A small network was shown many inputs. Here are its activations along a few directions, one row for each input.
Each table varies a few parts of the input and shows all the possible inputs, shuffled.
A made-up example of a description, with smaller parts first: ring(8) and (point or (values(2) and line(4)) or ring(11)).
Shared parts are said once, and a part with two or three values counts as separate values.

Other details of the inputs vary at random and push rows far along two fixed directions, the same in every table; ignore that.

Table:
R1: 10; -26; 12; 4; 35; 5; -21; -27; -13; 21; 12; 23; 14; 24
R2: -4; 1; -2; -5; -4; -6; 13; 28; 8; 10; -14; 2; -4; -17
R3: 10; -23; -6; 3; 9; 2; 19; 28; 14; 21; -20; 17; 0; -12
R4: 5; -10; 7; -16; 0; 14; -9; -16; -10; -4; 18; 1; 12; 3
R5: 10; 4; -14; 8; 32; -15; 24; 39; 28; 21; -14; 22; 4; 7
R6: -10; 1; 7; 3; -19; 15; -18; -36; -18; -28; 12; -17; -5; 15
R7: 12; 0; 5; -6; 12; -2; -5; -14; -6; 13; 15; 5; 11; -4
R8: -9; 32; -16; -10; -23; -13; 23; 41; 22; -16; -8; -14; -4; -19
R9: -5; 41; -12; -11; -39; -3; 13; 6; 10; -35; 15; -34; -6; -14
R10: -3; 26; -6; 6; -9; -14; -2; 1; 3; -8; 1; -12; -5; -4
R11: -2; 19; -19; 7; -37; -1; 26; 26; 21; -30; -16; -28; -17; -16
R12: -7; -9; 6; 8; 17; -9; -4; 9; -3; 24; -13; 15; -1; 4
R13: 10; -4; -17; 7; 1; 2; 38; 43; 35; -7; -24; 4; -4; -6
R14: 9; 16; -8; 2; 4; -9; 11; 10; 11; -1; 3; -3; 1; -2
R15: 5; 8; 12; 2; -3; -6; -27; -40; -25; 4; 21; -9; 6; -6
R16: 18; -16; -9; 0; 26; 0; 19; 26; 22; 18; -7; 20; 12; 1
R17: 3; 14; -10; 5; -7; 2; 5; 1; 11; -21; 4; -13; -3; 11
R18: -1; 10; 3; 2; 8; -7; -12; -17; -7; 0; 13; -1; 2; 13
R19: -12; 9; 9; -10; -40; 22; -18; -41; -24; -44; 22; -32; -8; 3
R20: 2; -16; 7; 10; 6; 8; -10; -23; -8; -6; 1; 4; -2; 17
R21: -7; -23; 11; -1; 3; 10; -18; -21; -20; 8; -1; 7; -1; 7
R22: -4; 10; -13; -10; -9; 6; 17; 26; 17; -20; 0; -6; 0; 3
R23: 3; -1; 7; -17; 9; 2; -6; -8; -8; 10; 16; 6; 12; -3
R24: -4; -15; 4; -2; 17; -5; 5; 23; 2; 27; -15; 20; 2; -7
R25: -11; -7; 14; -2; 3; -1; -19; -15; -19; 14; 0; 4; -1; 0
R26: 8; -32; -7; 0; 23; 0; 29; 50; 22; 30; -32; 32; 2; -8
R27: 26; -53; 21; -8; 50; 14; -21; -29; -19; 50; 16; 42; 29; 7
R28: 7; -35; 3; -5; 47; 5; 0; 13; 6; 34; -5; 41; 17; 19
R29: -18; 26; 0; -8; -20; -6; -12; -8; -9; -17; 9; -17; -4; -4
R30: -10; 27; -10; 8; -8; -19; 6; 16; 12; -11; -6; -9; -7; 0
R31: 7; -17; 8; 13; 27; -9; -6; 0; -5; 35; -13; 21; 1; 1
R32: -7; 2; 7; 10; 2; -10; -10; -7; -7; 7; -6; -1; -7; 2
R33: -10; 3; 8; 9; -27; 6; -24; -41; -23; -23; 9; -24; -13; 8
R34: 14; -34; 17; -4; 11; 18; -14; -32; -19; 13; 10; 14; 11; 0
R35: -12; -4; 7; 6; -18; 8; -19; -28; -21; -14; 4; -14; -9; 9
R36: -2; 10; -20; 16; -13; -7; 28; 38; 27; -14; -28; -9; -18; -2
R37: 8; -7; -18; 16; 6; -9; 34; 47; 31; 7; -33; 9; -10; -6
R38: -2; -12; 16; -11; 19; -1; -25; -22; -25; 25; 14; 16; 14; -3
R39: -1; 33; -17; 0; -20; -15; 22; 30; 22; -15; -7; -18; -5; -20
R40: -9; 37; -9; 3; -47; -6; 11; 6; 6; -33; -3; -41; -18; -23
R41: -3; 2; -13; 2; 12; -1; 17; 30; 23; -4; -9; 9; 2; 16
R42: 8; -4; 2; 7; -10; 10; -1; -18; -4; -17; 3; -10; -4; 2
R43: -17; 35; -12; -10; -20; -5; 9; 14; 12; -27; 6; -20; -7; 3
R44: 8; -28; 0; -5; 19; 10; 18; 24; 13; 14; -15; 24; 7; 0
R45: 1; 9; 7; 8; -14; -4; -11; -20; -14; -3; 4; -16; -8; -10
R46: -11; 19; 5; -5; -7; -1; -18; -27; -15; -13; 22; -13; 1; 13
R47: -1; 7; 0; -1; -15; -4; 7; 11; 3; 3; -6; -8; -6; -21
R48: -4; -18; -4; 0; 4; 5; 12; 24; 7; 9; -18; 12; -3; -3
R49: 11; 5; -4; 3; -2; 3; 2; -6; 5; -12; 9; -8; 2; 5
R50: 0; 4; 8; 6; -21; 13; -17; -43; -17; -30; 13; -22; -8; 10
R51: 7; -9; 19; -10; 7; 0; -30; -41; -31; 22; 23; 6; 15; -12
R52: 4; -12; -1; -12; 35; -4; 10; 24; 9; 29; -2; 30; 13; 4
R53: -12; 3; 0; -3; -20; 14; -3; -12; -4; -29; 3; -14; -7; 9
R54: -9; 0; 16; -1; 8; -5; -34; -38; -29; 12; 18; 4; 8; 8
Each input here is: ring(6) and ring(9).
Changing only the ring(9) part turns R28 into R49. The same change can be made to R29. Which row results?
> R15
Changing only the ring(9) part turns R39 into R8. The same change can be made to R7. Which row results?
> R23
Which other rows does R30 become when the ring(6) part takes its other values? List them by row number.
> R1, R18, R20, R32, R33
Which other rows does R24 become when the ring(9) part takes its other values? List them by row number.
> R2, R12, R25, R31, R32, R40, R45, R47

Table:
R55: 3; -10; 8; -8; 9; 14; -16; -31; -16; -5; 23; 3; 10; 19
R56: -7; 13; -24; 8; -18; 5; 42; 54; 43; -39; -27; -12; -17; 8
R57: -3; 28; -1; -8; -27; -6; 0; -2; -4; -14; 10; -27; -5; -20
R58: 2; -2; -1; 11; 44; -28; 3; 25; 12; 45; -14; 32; 6; 3
R59: -3; 6; -1; 4; -28; 17; -1; -20; -2; -42; 6; -25; -10; 12
R60: -5; 13; 11; -13; -16; 0; -18; -24; -20; -1; 19; -16; 1; -16
R61: -13; 11; -13; 9; -43; 8; 14; 15; 8; -37; -18; -28; -20; -4
R62: -4; 31; -19; -5; -26; 4; 18; 8; 20; -42; 9; -27; -8; 9
R63: 9; -28; 3; 6; 21; -4; 13; 19; 6; 34; -23; 26; 2; -12
R64: 3; -18; -8; 5; 16; -8; 30; 49; 22; 27; -35; 24; -3; -15
R65: -6; 2; 16; 2; 22; -14; -33; -31; -27; 29; 12; 12; 7; 7
R66: 9; -3; 16; -12; 10; 4; -31; -46; -27; 8; 34; 2; 19; 3
R67: 3; 0; 13; -15; 9; 4; -26; -35; -22; 5; 30; 4; 18; 2
R68: 12; -44; 0; 15; 28; 5; 8; 18; 6; 32; -28; 31; 1; 4
Changing only one part turns R61 into R68. The same change can be made to R56. Which row results?
> R59
What is each input in this table made of?
> values(2) and (point or ring(6))
Which other rows does R57 become when the values(2) part takes its other values? List them by row number.
> R60

Table:
R69: 12; -25; 10; -9; -19; 23; -23; -52; -37; -6; 22; -16; -1; -7
R70: 2; -35; 7; -20; 33; 2; -12; 7; -6; 37; 4; 38; 26; 1
R71: -4; 2; -3; 1; -11; 7; -31; -40; -18; -21; 27; -5; 13; 14
R72: 15; -7; 17; -14; 21; 12; -5; -31; -13; 15; 21; 5; 13; 0
R73: 22; -26; 12; -3; 26; -10; -11; 0; -9; 51; 0; 27; 22; -31
R74: -11; 2; -17; -2; 15; -18; 8; 53; 28; 14; -19; 17; 6; 8
R75: -13; 4; -6; 14; -20; 6; 16; 24; 20; -24; -23; -16; -21; 5
R76: 10; -17; -25; 16; 7; -6; 25; 31; 18; 8; -27; 12; -10; 0
R77: -1; -24; 10; -6; -4; 19; 6; -4; -1; -3; -5; 4; -3; -4
R78: -16; 14; -13; 0; 17; -23; 20; 43; 12; 21; -17; 17; -3; -2
R79: -9; 41; -2; -2; -3; -17; 14; 24; 15; -1; -4; -13; -15; -4
R80: -11; 9; -1; 11; -15; 7; 16; 25; 17; -32; -27; -13; -20; 5
R81: -27; 44; -4; -6; -31; -12; -7; 8; -9; -21; 8; -34; -15; -2
R82: -11; 42; -6; -2; -3; -21; 20; 16; 12; -3; -4; -6; -13; -7
R83: 9; 11; -11; 15; 6; -33; 10; 30; 18; 24; -19; 12; 6; -30
R84: 1; -47; 15; 14; 35; 7; -5; -12; -8; 30; -16; 37; 3; 12
R85: -1; 8; -19; 5; -5; 1; -4; 20; 19; -17; 2; -5; 6; 13
R86: 7; 11; 15; 8; -13; -16; -42; -36; -27; 12; 17; -17; 7; -24
R87: 15; -51; 11; -3; 25; 18; 5; -2; -5; 37; -8; 30; 11; 0
R88: -3; 14; 27; -24; -6; 8; -23; -49; -35; 5; 33; -11; 3; -10
R89: -12; 15; -11; 12; -46; 6; 9; -10; 2; -37; -6; -31; -19; 1
R90: -19; 23; -1; 7; -37; 8; 8; -8; 0; -54; -12; -26; -22; 1
R91: 2; 3; -16; -12; -12; 12; 5; 15; 13; -22; 10; -4; 12; -1
R92: 15; -4; 14; -15; -8; 18; -17; -44; -20; -19; 37; -11; 14; 6
R93: 10; -44; 6; 16; 26; 9; -1; 6; 2; 37; -19; 26; 2; 14
R94: 18; -11; 11; 5; 22; 4; -18; -26; -8; 5; 20; 6; 11; 22
R95: 8; 10; 4; 4; 21; -6; 3; -24; -3; 7; 10; 3; 3; 8
R96: 4; 4; -23; 15; -23; 1; 16; 25; 15; -19; -18; -22; -21; 1
R97: 14; 4; -17; 10; 21; -11; 27; 29; 29; -2; -7; 16; 5; 13
R98: -9; 4; -6; -17; 12; -7; 23; 46; 11; 22; -11; 14; 4; -12
R99: -18; 5; 7; -9; -12; -5; -40; -43; -30; -8; 24; -4; 10; 8
R100: -10; 14; 6; -10; -40; 20; 12; -4; 0; -49; -4; -28; -16; -10
R101: 10; 7; 8; 4; 24; -1; -3; -16; 0; 13; 10; -1; 3; 12
Changing only one part turns R75 into R77. The same change can be made to R101. Which row results?
> R72
What is each input in this table made of?
> values(3) and (point or line(4) or ring(6))
List by row number the other rows that have the values(3) part in common with R71.
> R76, R78, R82, R83, R84, R89, R90, R95, R97, R99
A walk changes only the line(4) part. It starts at R69 and steps to R87. List the rest of the walk in order.
> R77, R100
Which other rows does R72 become when the ring(6) part takes its other values? List them by row number.
> R70, R88, R91, R92, R98
Which other rows does R80 become when the line(4) part takes its other values? List them by row number.
> R75, R93, R96

Table:
R102: -17; 22; -8; -2; -10; -14; 23; 48; 27; -8; -26; -4; -11; -8
R103: 12; 15; 0; 0; -3; 2; -1; -4; 8; -13; 10; -9; 3; -6
R104: 4; 0; -3; 3; -1; -9; 10; 21; 1; 10; -11; 0; -8; -13
R105: 0; 7; 0; -7; 5; 1; -13; -18; -11; -5; 17; -7; 7; 11
R106: -2; -3; 17; 12; 11; -4; -27; -40; -21; 13; 10; 4; 3; 3
R107: 11; -5; 14; -2; -5; 7; -18; -39; -18; 1; 20; -7; 12; -10
R108: 7; -12; -14; 10; 7; 7; 45; 45; 33; -2; -29; 7; -15; 10
R109: 0; 14; -7; -12; 1; 0; 15; 29; 22; -10; 1; 3; 5; -2
R110: -28; 39; -7; -1; -34; -9; 5; 9; 7; -36; 2; -26; -13; 0
R111: 8; 1; 0; -10; 10; 7; -5; 2; 2; 6; 12; 2; 7; 3
R112: -1; 26; -5; -6; -40; 2; 6; -7; 1; -29; 16; -36; -4; -12
R113: 5; -20; -9; 12; -11; 7; -2; 5; 4; -7; -10; -1; -3; 8
R114: -14; 18; 6; -2; -21; 0; -15; -13; -13; -8; 3; -25; -11; -3
R115: 8; -23; -8; -7; 26; -3; 15; 27; 9; 38; -14; 28; 8; -9
R116: 6; -11; 20; 5; 4; 0; -24; -36; -31; 12; 9; 2; 3; -14
R117: -15; 8; -22; 2; -32; 2; 24; 46; 32; -42; -23; -11; -11; 1
R118: 3; -12; 13; 5; 14; -7; -12; -5; -10; 28; -4; 7; -2; 1
R119: -6; 28; -8; 4; -24; -7; -6; -16; -7; -23; 13; -23; -9; 9
R120: 19; -18; 13; -5; 24; 6; -18; -21; -13; 25; 20; 14; 14; 7
R121: 18; -44; 14; 12; 38; 17; 7; -14; -2; 25; -14; 32; 4; 11
R122: -1; -16; 10; -3; -6; 27; -7; -32; -18; -13; 8; -10; -9; 15
R123: 14; -22; 2; 1; 19; -5; 1; -6; -2; 29; -6; 21; 8; -15
R124: -4; -4; -5; -4; 15; -10; 24; 51; 17; 17; -26; 23; 1; -13
R125: -8; 7; -10; 0; 17; -12; 15; 33; 20; 6; -12; 22; 4; 9
R126: 2; -33; -11; 8; 13; 10; 2; 21; 10; 10; -17; 17; 3; 10
R127: -10; -5; 11; 1; 10; 1; -27; -30; -24; 15; 13; 2; 2; 10
R128: 6; -20; -1; 16; -8; 8; -7; -10; -1; -11; -9; 3; 1; 3
R129: -5; 15; -14; -10; -9; -4; 34; 50; 32; -11; -11; 1; 5; -12
R130: 4; -28; 12; -13; 23; 3; -10; -13; -15; 33; 5; 30; 15; -8
R131: -7; 17; -22; 4; 5; -11; 20; 36; 21; 0; -13; 5; -4; 9
R132: -2; 38; -12; 3; -24; -7; 4; -8; 9; -42; 10; -32; -6; -2
R133: -15; 45; -15; -10; -32; -6; 13; 14; 16; -50; 8; -30; -7; 1
R134: 13; -13; 9; -3; 23; -3; -19; -29; -18; 16; 19; 9; 12; 14
R135: -10; 11; 10; -7; -26; 7; -22; -30; -33; -13; 16; -25; -6; -11
R136: 2; 2; -10; -7; 1; 2; 20; 29; 17; 7; -4; 1; 7; -8
R137: 0; 14; 5; 8; -4; -4; -21; -38; -17; -10; 14; -7; 1; 6
R138: 6; -43; 6; -1; 42; 13; 23; 24; 15; 23; -24; 42; 2; 14
R139: -11; 16; 8; 6; -21; -4; -25; -39; -23; -12; 21; -25; -10; 6
R140: 9; -21; 16; 11; 32; -10; -11; -5; -4; 39; -14; 24; 5; -3
R141: 0; 8; 4; -9; -29; 2; -14; -35; -22; -11; 19; -23; -5; -13
Changing only one part turns R129 into R136. The same change can be made to R117. Which row results?
> R126
What is each input in this table made of?
> line(4) and (values(2) or ring(8))
List by row number the other rows that have the line(4) part in common with R107.
> R103, R106, R116, R121, R123, R128, R132, R137, R140
